These are the activations of a small neural network, seen along a few directions. Each row is one input.
In each table, some parts of the input vary, and every possible input appears once, in random order.
A made-up example of a description, with smaller parts first: one of 4 places along a line, together with either a single point or one of 11 places around a ring or (one of 2 separate values, together with one of 8 places around a ring).
Shared parts are said once, and a part with two or three values counts as separate values.
In the rows, zero is written as 100.

Other details of the inputs vary at random and push rows far along two fixed directions, the same in every table; ignore that.

Table:
R1: [96, 99, 101, 103, 104, 104, 104, 101, 109, 100, 107, 102, 95, 99]
R2: [97, 98, 100, 103, 103, 104, 105, 101, 96, 95, 99, 99, 109, 101]
R3: [96, 95, 96, 103, 104, 99, 102, 99, 93, 100, 98, 102, 109, 100]
R4: [144, 114, 117, 166, 106, 105, 106, 126, 84, 89, 16, 15, 54, 134]
R5: [98, 103, 103, 99, 100, 102, 105, 91, 99, 96, 101, 97, 102, 103]
R6: [95, 97, 95, 97, 104, 96, 104, 91, 99, 102, 109, 102, 97, 99]
R7: [97, 103, 102, 102, 103, 98, 98, 100, 101, 102, 109, 101, 91, 101]
R8: [96, 101, 104, 106, 103, 101, 95, 107, 96, 99, 100, 104, 104, 102]
R9: [98, 100, 98, 99, 102, 100, 107, 94, 102, 97, 107, 96, 96, 101]
R10: [94, 95, 94, 101, 105, 97, 104, 94, 103, 103, 104, 102, 98, 96]
R11: [99, 98, 98, 103, 106, 104, 106, 101, 98, 94, 101, 99, 105, 95]
R12: [98, 96, 101, 99, 99, 103, 104, 96, 97, 91, 101, 105, 111, 102]
R13: [96, 99, 105, 102, 99, 100, 95, 102, 97, 96, 104, 111, 107, 102]
R14: [98, 98, 99, 101, 101, 94, 103, 90, 99, 103, 105, 97, 99, 101]
R15: [97, 100, 100, 100, 101, 97, 102, 89, 96, 101, 99, 99, 101, 102]
R16: [95, 97, 97, 100, 103, 102, 108, 96, 106, 98, 106, 99, 98, 97]
R17: [97, 99, 103, 101, 103, 105, 101, 105, 100, 97, 105, 107, 108, 102]
R18: [97, 102, 100, 101, 103, 94, 94, 95, 97, 98, 100, 106, 106, 105]
R19: [96, 105, 107, 101, 100, 99, 95, 97, 99, 101, 104, 104, 98, 103]
R20: [96, 98, 97, 101, 109, 96, 95, 101, 98, 99, 102, 105, 103, 95]
R21: [98, 104, 106, 103, 100, 96, 97, 99, 101, 102, 107, 99, 95, 102]
R22: [97, 94, 98, 100, 100, 99, 101, 94, 94, 96, 99, 107, 110, 102]
R23: [100, 104, 104, 102, 100, 104, 101, 98, 101, 96, 103, 107, 106, 106]
R24: [98, 101, 103, 106, 106, 101, 96, 107, 98, 99, 102, 103, 100, 96]
R25: [100, 102, 103, 102, 103, 102, 104, 99, 104, 99, 109, 99, 92, 104]
R26: [95, 98, 99, 102, 107, 96, 94, 102, 95, 99, 98, 103, 106, 102]
R27: [103, 95, 92, 97, 90, 120, 91, 94, 106, 101, 106, 95, 106, 96]
R28: [96, 105, 104, 103, 99, 99, 95, 99, 98, 98, 104, 109, 105, 104]
R29: [122, 109, 95, 31, 56, 65, 124, 142, 107, 124, 68, 113, 84, 80]
R30: [99, 96, 96, 105, 107, 99, 103, 99, 94, 99, 97, 99, 103, 95]
R31: [95, 102, 102, 97, 104, 94, 94, 92, 99, 101, 103, 104, 101, 103]
R32: [95, 100, 97, 97, 106, 93, 96, 94, 101, 102, 109, 103, 94, 101]
R33: [98, 95, 95, 104, 109, 99, 104, 97, 101, 103, 101, 100, 100, 93]
R34: [106, 96, 92, 101, 93, 111, 81, 98, 104, 104, 98, 91, 99, 100]
R35: [129, 110, 97, 38, 59, 75, 132, 143, 104, 118, 64, 104, 88, 78]
R36: [94, 100, 101, 103, 103, 99, 98, 103, 105, 103, 107, 104, 93, 97]
R37: [101, 103, 106, 103, 100, 100, 103, 97, 104, 100, 107, 97, 97, 104]
R38: [98, 102, 100, 100, 99, 102, 105, 93, 99, 94, 102, 104, 109, 104]
R39: [98, 100, 97, 101, 100, 97, 102, 92, 95, 98, 99, 105, 108, 104]
R40: [96, 100, 101, 99, 104, 91, 95, 93, 101, 102, 108, 100, 98, 101]
R41: [98, 100, 102, 102, 106, 106, 102, 105, 102, 97, 107, 106, 104, 95]
R42: [107, 97, 96, 101, 91, 122, 88, 100, 108, 102, 104, 95, 101, 100]
R43: [98, 104, 107, 100, 101, 104, 101, 96, 102, 98, 104, 102, 100, 104]
R44: [97, 97, 97, 102, 110, 95, 96, 100, 102, 103, 102, 102, 99, 94]
R45: [104, 93, 88, 99, 91, 115, 88, 93, 103, 105, 102, 93, 104, 96]
R46: [98, 97, 102, 102, 102, 95, 94, 99, 95, 96, 95, 104, 106, 105]
R47: [96, 100, 101, 104, 108, 101, 97, 104, 104, 102, 107, 105, 98, 93]
R48: [99, 100, 102, 99, 100, 98, 106, 92, 102, 98, 108, 96, 101, 101]
R49: [105, 98, 96, 102, 90, 117, 82, 102, 105, 105, 103, 94, 99, 98]
R50: [101, 99, 106, 103, 99, 105, 101, 102, 99, 93, 100, 106, 107, 105]
Description of these inputs: one of 5 places around a ring, together with either a single point or one of 9 places around a ring.
Q: Changing only the place on the ring of 5 turns R33 into R47. The same change can be made to R6. Which row results?
A: R7
Q: Change only the place on the ring of 9 in R4. List by row number the other rows that result.
A: R1, R17, R23, R25, R37, R41, R43, R50
Q: Change only the place on the ring of 9 in R31. List by row number the other rows that result.
A: R18, R20, R26, R29, R32, R40, R44, R46

Table:
R51: [115, 101, 94, 63, 69, 100, 96, 127, 113, 117, 93, 111, 93, 84]
R52: [64, 85, 93, 94, 113, 129, 67, 69, 117, 98, 170, 148, 139, 87]
R53: [115, 106, 103, 120, 101, 100, 101, 104, 100, 102, 83, 68, 79, 107]
R54: [108, 107, 108, 119, 111, 85, 108, 102, 94, 98, 81, 73, 75, 111]
R55: [110, 106, 106, 120, 106, 97, 104, 103, 97, 101, 82, 69, 78, 105]
R56: [115, 105, 104, 120, 92, 115, 89, 110, 92, 96, 75, 77, 93, 113]
R57: [56, 85, 97, 99, 131, 105, 91, 76, 112, 97, 170, 151, 126, 86]
R58: [115, 105, 106, 123, 103, 103, 100, 114, 100, 98, 79, 77, 85, 109]
R59: [110, 101, 104, 120, 101, 100, 103, 101, 87, 92, 72, 76, 100, 109]
R60: [99, 94, 98, 142, 118, 123, 89, 77, 99, 88, 98, 69, 95, 118]
R61: [90, 96, 93, 56, 85, 83, 117, 100, 105, 110, 118, 132, 111, 85]
R62: [98, 100, 110, 149, 120, 118, 86, 89, 93, 84, 98, 82, 104, 120]
R63: [105, 106, 104, 119, 108, 84, 113, 95, 90, 95, 71, 78, 86, 114]
R64: [114, 109, 108, 87, 93, 76, 117, 127, 97, 102, 73, 98, 82, 100]
R65: [106, 102, 98, 61, 78, 78, 118, 117, 92, 107, 86, 115, 109, 92]
R66: [89, 100, 96, 56, 92, 76, 117, 102, 97, 107, 111, 141, 122, 85]
R67: [98, 99, 101, 143, 124, 119, 85, 82, 103, 93, 106, 67, 86, 112]
R68: [122, 102, 91, 82, 71, 104, 107, 113, 99, 109, 74, 84, 87, 98]
R69: [88, 104, 104, 58, 93, 77, 114, 110, 99, 107, 113, 146, 117, 88]
R70: [77, 87, 95, 139, 130, 124, 86, 59, 105, 88, 138, 101, 116, 108]
R71: [69, 91, 101, 138, 141, 108, 88, 66, 102, 92, 143, 100, 103, 105]
R72: [90, 99, 94, 55, 88, 78, 119, 98, 106, 106, 117, 135, 110, 85]
R73: [125, 100, 95, 82, 70, 104, 95, 116, 97, 107, 69, 86, 99, 99]
R74: [115, 107, 106, 88, 88, 89, 113, 127, 99, 106, 74, 93, 85, 94]
R75: [114, 103, 95, 62, 72, 90, 113, 117, 98, 108, 87, 112, 110, 90]
R76: [115, 103, 91, 59, 67, 97, 98, 118, 114, 121, 97, 102, 88, 82]
R77: [112, 105, 91, 58, 71, 96, 104, 118, 110, 119, 99, 105, 88, 81]
R78: [97, 97, 104, 146, 125, 122, 83, 92, 102, 89, 100, 75, 92, 114]
R79: [109, 103, 97, 58, 75, 85, 120, 111, 104, 111, 90, 111, 98, 86]
R80: [76, 95, 94, 70, 102, 113, 89, 88, 114, 101, 152, 149, 132, 83]
R81: [107, 106, 112, 121, 102, 94, 103, 111, 86, 91, 74, 83, 94, 118]
R82: [91, 98, 105, 146, 128, 101, 95, 79, 85, 80, 93, 81, 106, 120]
R83: [90, 103, 108, 146, 136, 94, 98, 80, 94, 93, 100, 77, 84, 115]
R84: [115, 102, 99, 122, 98, 114, 91, 114, 99, 100, 79, 75, 83, 107]
R85: [109, 106, 113, 123, 101, 102, 100, 109, 89, 92, 74, 80, 94, 112]
R86: [80, 82, 91, 137, 121, 136, 71, 58, 110, 92, 139, 98, 114, 107]
R87: [121, 104, 97, 80, 77, 98, 106, 117, 95, 103, 69, 87, 99, 100]
R88: [91, 103, 103, 58, 90, 80, 112, 111, 101, 102, 117, 144, 116, 88]
R89: [54, 89, 99, 99, 136, 97, 96, 74, 110, 98, 166, 156, 126, 85]
R90: [122, 103, 93, 82, 72, 103, 101, 117, 93, 105, 70, 87, 98, 98]
Q: Describe the family of inputs behind these rows.
A: one of 5 places around a ring, together with one of 8 places along a line
Q: Changing only the place on the line of 8 turns R70 into R60. The same change can be made to R62. Which row results?
A: R80
Q: Changing only the place on the line of 8 turns R79 into R68. The same change can be made to R74. Which row results?
A: R84
Q: Start at R76 and move only the place on the line of 8, one step at a time. The first step leads to R77. Which rows follow, in order?
A: R67, R53, R55, R71, R54, R83
Q: Start at R76 and move only the place on the ring of 5, one step at a time. The first step leads to R51. Which rows follow, in order?
A: R52, R73, R86
Q: Change only the place on the line of 8 in R82. List by row number the other rows that result.
A: R59, R65, R66, R73, R75, R87, R90

Table:
R91: [114, 102, 92, 101, 91, 94, 105, 80, 91, 96, 52, 105, 117, 114]
R92: [131, 117, 104, 59, 64, 75, 133, 106, 99, 90, 49, 92, 104, 120]
R93: [112, 89, 97, 79, 92, 70, 131, 159, 100, 106, 50, 109, 97, 83]
R94: [124, 125, 134, 67, 61, 67, 118, 136, 94, 109, 79, 108, 69, 119]
R95: [85, 115, 94, 10, 79, 75, 110, 103, 145, 136, 175, 152, 98, 43]
R96: [89, 84, 98, 156, 138, 116, 113, 103, 102, 84, 87, 108, 102, 103]
R97: [118, 102, 118, 129, 105, 147, 99, 146, 88, 78, 86, 89, 130, 86]
R98: [128, 96, 87, 66, 46, 99, 137, 111, 104, 107, 71, 76, 77, 108]
R99: [83, 120, 135, 144, 116, 86, 85, 88, 89, 92, 123, 91, 85, 126]
R100: [49, 97, 95, 76, 140, 89, 94, 35, 95, 97, 178, 151, 160, 85]
R101: [78, 91, 111, 172, 156, 122, 119, 87, 108, 64, 118, 91, 103, 122]
R102: [92, 98, 102, 156, 139, 138, 76, 64, 136, 86, 135, 73, 76, 118]
R103: [129, 117, 111, 66, 84, 93, 114, 117, 128, 120, 93, 80, 56, 90]
R104: [111, 85, 89, 136, 82, 172, 70, 92, 85, 87, 111, 60, 131, 103]
R105: [124, 104, 86, 91, 84, 108, 90, 112, 129, 123, 75, 97, 68, 84]
R106: [103, 100, 97, 115, 86, 96, 119, 78, 89, 103, 110, 58, 84, 101]
R107: [97, 109, 112, 123, 87, 106, 89, 110, 103, 91, 84, 110, 85, 140]
R108: [112, 109, 94, 78, 98, 87, 85, 117, 110, 121, 86, 77, 63, 73]
R109: [100, 97, 86, 107, 99, 100, 112, 82, 80, 111, 103, 62, 86, 101]
R110: [128, 106, 81, 72, 88, 83, 79, 130, 113, 124, 76, 83, 66, 78]
R111: [100, 106, 119, 127, 125, 97, 108, 54, 90, 74, 96, 79, 113, 128]
R112: [64, 90, 75, 74, 114, 133, 80, 66, 157, 108, 184, 162, 111, 76]
R113: [95, 74, 71, 137, 110, 111, 81, 74, 79, 96, 104, 66, 95, 105]
R114: [101, 93, 91, 128, 133, 85, 107, 128, 83, 90, 83, 98, 98, 91]
R115: [125, 93, 78, 66, 42, 107, 133, 113, 104, 111, 61, 82, 81, 108]
R116: [60, 62, 61, 81, 95, 129, 95, 48, 115, 113, 172, 163, 135, 75]
R117: [74, 95, 109, 31, 105, 79, 151, 114, 121, 103, 163, 178, 124, 57]
R118: [89, 98, 111, 153, 109, 111, 68, 92, 93, 95, 91, 114, 92, 132]
R119: [102, 114, 122, 114, 121, 76, 143, 123, 92, 95, 93, 88, 87, 88]
R120: [122, 124, 100, 68, 94, 82, 102, 125, 112, 132, 84, 69, 56, 83]
R121: [93, 123, 122, 118, 108, 78, 87, 108, 80, 107, 101, 95, 84, 122]
R122: [104, 90, 91, 110, 107, 86, 89, 81, 90, 91, 62, 93, 127, 116]
R123: [88, 80, 89, 164, 144, 124, 51, 72, 127, 101, 116, 72, 89, 105]
R124: [128, 96, 101, 71, 58, 93, 138, 102, 94, 111, 83, 68, 73, 103]
R125: [84, 95, 98, 138, 124, 122, 96, 49, 101, 68, 89, 93, 127, 136]
R126: [107, 111, 127, 131, 85, 149, 51, 129, 84, 84, 103, 99, 125, 118]
R127: [120, 104, 99, 79, 84, 92, 151, 150, 108, 97, 52, 111, 86, 97]
R128: [88, 99, 103, 126, 134, 90, 85, 60, 73, 83, 84, 82, 118, 111]
R129: [74, 96, 90, 17, 74, 65, 78, 124, 101, 124, 153, 195, 125, 73]
R130: [99, 95, 90, 131, 130, 89, 76, 68, 75, 81, 82, 85, 125, 117]
R131: [120, 120, 122, 81, 61, 80, 109, 134, 102, 101, 73, 108, 73, 132]
R132: [94, 84, 83, 109, 94, 99, 98, 86, 77, 102, 94, 64, 87, 92]
R133: [121, 77, 74, 68, 54, 88, 112, 118, 96, 123, 58, 81, 91, 94]
R134: [105, 102, 107, 84, 109, 69, 131, 148, 82, 102, 61, 95, 84, 77]
R135: [82, 108, 118, 127, 115, 86, 69, 101, 75, 98, 99, 103, 86, 115]
R136: [78, 94, 98, 64, 99, 147, 67, 69, 98, 83, 165, 160, 198, 76]
R137: [120, 105, 108, 135, 105, 173, 46, 107, 117, 97, 113, 64, 109, 89]
R138: [80, 111, 116, 155, 142, 93, 97, 39, 86, 74, 118, 72, 124, 122]
R139: [115, 116, 109, 73, 105, 61, 150, 152, 85, 112, 68, 94, 84, 81]
R140: [62, 84, 95, 43, 82, 77, 74, 109, 116, 119, 154, 196, 134, 83]
Q: Changing only one part turns R106 into R138. The same change can be made to R115. Which row results?
A: R125
Q: Describe the family of inputs behind these rows.
A: one of 5 separate values, together with either a single point or one of 9 places around a ring
Q: Change only the place on the ring of 9 in R95. List by row number the other rows that result.
A: R102, R103, R105, R108, R110, R112, R120, R123
Q: Change only the choice among 5 separate values in R101. List by row number the other rows that result.
A: R92, R98, R102, R131
